Each row has a name. Each question is about the rows just above it. Places in a row count from 1.

kiraf: [ 23.4   7.5  -7.2  -1.6  40.0  27.1 -29.5  12.8   5.6 -80.4  13.9  -8.6
  10.5  34.4  12.7  14.2   0.6  -6.0   0.5  20.2  39.0 -18.7  17.1  31.8
 -44.6  -0.9   8.2 -18.4  -0.3   3.6 -30.7 -24.7 -22.2 -69.4 -12.9]
Zubo: [-18.4  -7.1   7.3   2.9 -33.3 -22.4  24.5  -9.7  -4.2  64.8 -10.4   8.7
  -8.4 -27.0 -10.8 -11.6  -0.5   4.7  -0.4 -16.1 -31.3  14.4 -12.8 -24.6
  35.5  -0.6  -8.2  17.5   0.8  -5.0  23.3  20.6  18.7  56.7  11.7]
vafes: [ -8.4  22.5 -14.4 -30.3  -9.9  -8.9   3.0 -16.7 -15.6  37.1 -28.3 -19.2
  -6.5 -16.0 -19.9  -5.3   2.8  11.0 -13.7 -27.9 -25.3  10.6 -26.1 -30.5
  46.0   5.9  29.3  -8.0  -8.7   3.7  26.0  28.3   8.5  22.8 -14.5]
bib: [ 15.2  15.3 -12.7 -13.9  28.7  17.6 -22.7   3.9  -1.5 -49.7  -0.9 -15.2
   5.8  20.5   1.5   9.6   1.2  -0.3  -5.1   4.9  20.9 -10.6   2.6  13.9
 -16.9   2.4  19.2 -19.4  -3.5   5.3 -14.5  -8.6 -16.4 -45.8 -16.4]
fiv: [  6.7 -16.8  11.1  22.8   8.0   6.6  -2.1  12.8  12.0 -28.8  21.1  15.7
   4.6  12.4  15.5   3.7  -1.3  -8.3  10.4  20.2  19.7  -8.8  19.9  23.3
 -34.3  -4.9 -21.5   6.5   7.0  -3.3 -19.8 -22.1  -6.3 -17.8  11.2]
vana: [  7.1  31.9 -23.5 -39.0  19.5   7.7 -20.1 -11.1 -15.0 -13.4 -24.6 -31.2
  -0.4   5.3 -14.3   5.3   3.8   8.6 -16.5 -19.4  -2.4   0.2 -20.0 -13.7
  23.5   8.2  41.7 -26.6 -10.3   8.3   9.4  17.9  -7.4 -23.0 -28.2]
palu: [-2.1 -4.0  3.3  4.9 -4.9 -2.8  3.9  0.3  1.7  7.1  2.4  4.1 -0.3 -2.9
  1.1 -1.0 -0.7 -0.6  1.7  0.8 -1.9  0.2  1.1 -0.4  0.5 -1.1 -5.6  3.1
  0.3 -1.0  0.5 -0.5  1.8  5.9  4.1]
lafem: [  2.1 -37.0  26.0  48.6  -7.0   1.1  12.7  20.2  22.2 -16.4  37.1  35.4
   4.5   6.4  24.0   0.7  -5.0 -12.2  20.8  32.9  18.1  -8.6  31.6  31.4
 -48.5 -10.4 -49.8  25.1  14.6  -7.5 -25.4 -32.7  -0.3  -0.9  30.8]
goru: [ -9.8 -12.9  10.5  11.9 -20.9 -12.7  17.3  -1.8   1.8  34.9   1.0  12.9
  -4.2 -14.1  -1.1  -7.0  -1.7   0.1   4.3  -2.0 -13.7   7.6  -0.1  -8.0
   9.8  -1.1 -15.2  13.8   3.7  -4.3   9.6   4.8  10.1  31.7  12.8]
Miz: [ 18.8  -9.2   5.6  20.5  28.9  22.0 -18.0  17.7  14.1 -70.1  26.8   8.0
   9.3  28.8  20.5  10.1  -1.3 -10.2   9.1  29.3  38.9 -17.8  27.3  37.8
 -54.9  -4.7 -15.1  -4.1   5.2  -0.7 -35.0 -34.6 -16.9 -55.5   2.6]
One entry of vana was changed: [  7.1  31.9 -23.5 -39.0  19.5   7.7 -20.1 -11.1 -15.0 -13.4 -24.6 -31.2
  -0.4   5.3 -14.3   5.3   3.8   8.6 -16.5 -19.4  -2.4   0.2 -20.0 -13.7
  23.5   8.2  41.7 -26.6 -10.3   8.3   9.4  17.9  -7.3 -23.0 -28.2]. Where, and from what?
33, [-7.4]
Where does [ 18.8  -9.2   5.6  20.5  28.9  21.9 -18.0  17.7  14.1 -70.1  26.8   8.0
   9.3  28.8  20.5  10.1  -1.3 -10.2   9.1  29.3  38.9 -17.8  27.3  37.8
 -54.9  -4.7 -15.1  -4.1   5.2  -0.7 -35.0 -34.6 -16.9 -55.5   2.6] differ from Miz, and what was there?
6, [22.0]
One entry of palu was changed: [-2.1 -4.0  3.2  4.9 -4.9 -2.8  3.9  0.3  1.7  7.1  2.4  4.1 -0.3 -2.9
  1.1 -1.0 -0.7 -0.6  1.7  0.8 -1.9  0.2  1.1 -0.4  0.5 -1.1 -5.6  3.1
  0.3 -1.0  0.5 -0.5  1.8  5.9  4.1]. Where, and from what?
3, [3.3]
Where does [  7.1  31.9 -23.5 -39.0  19.5   7.7 -20.1 -11.1 -15.0 -13.4 -24.6 -31.2
  -0.4   5.3 -14.3   5.3   3.8   8.6 -16.5 -19.4  -2.4   0.2 -20.0 -13.7
  23.5   8.2  41.7 -26.7 -10.3   8.3   9.4  17.9  -7.4 -23.0 -28.2] differ from vana, and what was there?
28, [-26.6]
Changed kiraf: [ 23.3   7.5  -7.2  -1.6  40.0  27.1 -29.5  12.8   5.6 -80.4  13.9  -8.6
  10.5  34.4  12.7  14.2   0.6  -6.0   0.5  20.2  39.0 -18.7  17.1  31.8
 -44.6  -0.9   8.2 -18.4  -0.3   3.6 -30.7 -24.7 -22.2 -69.4 -12.9]. Place and old value:
1, [23.4]

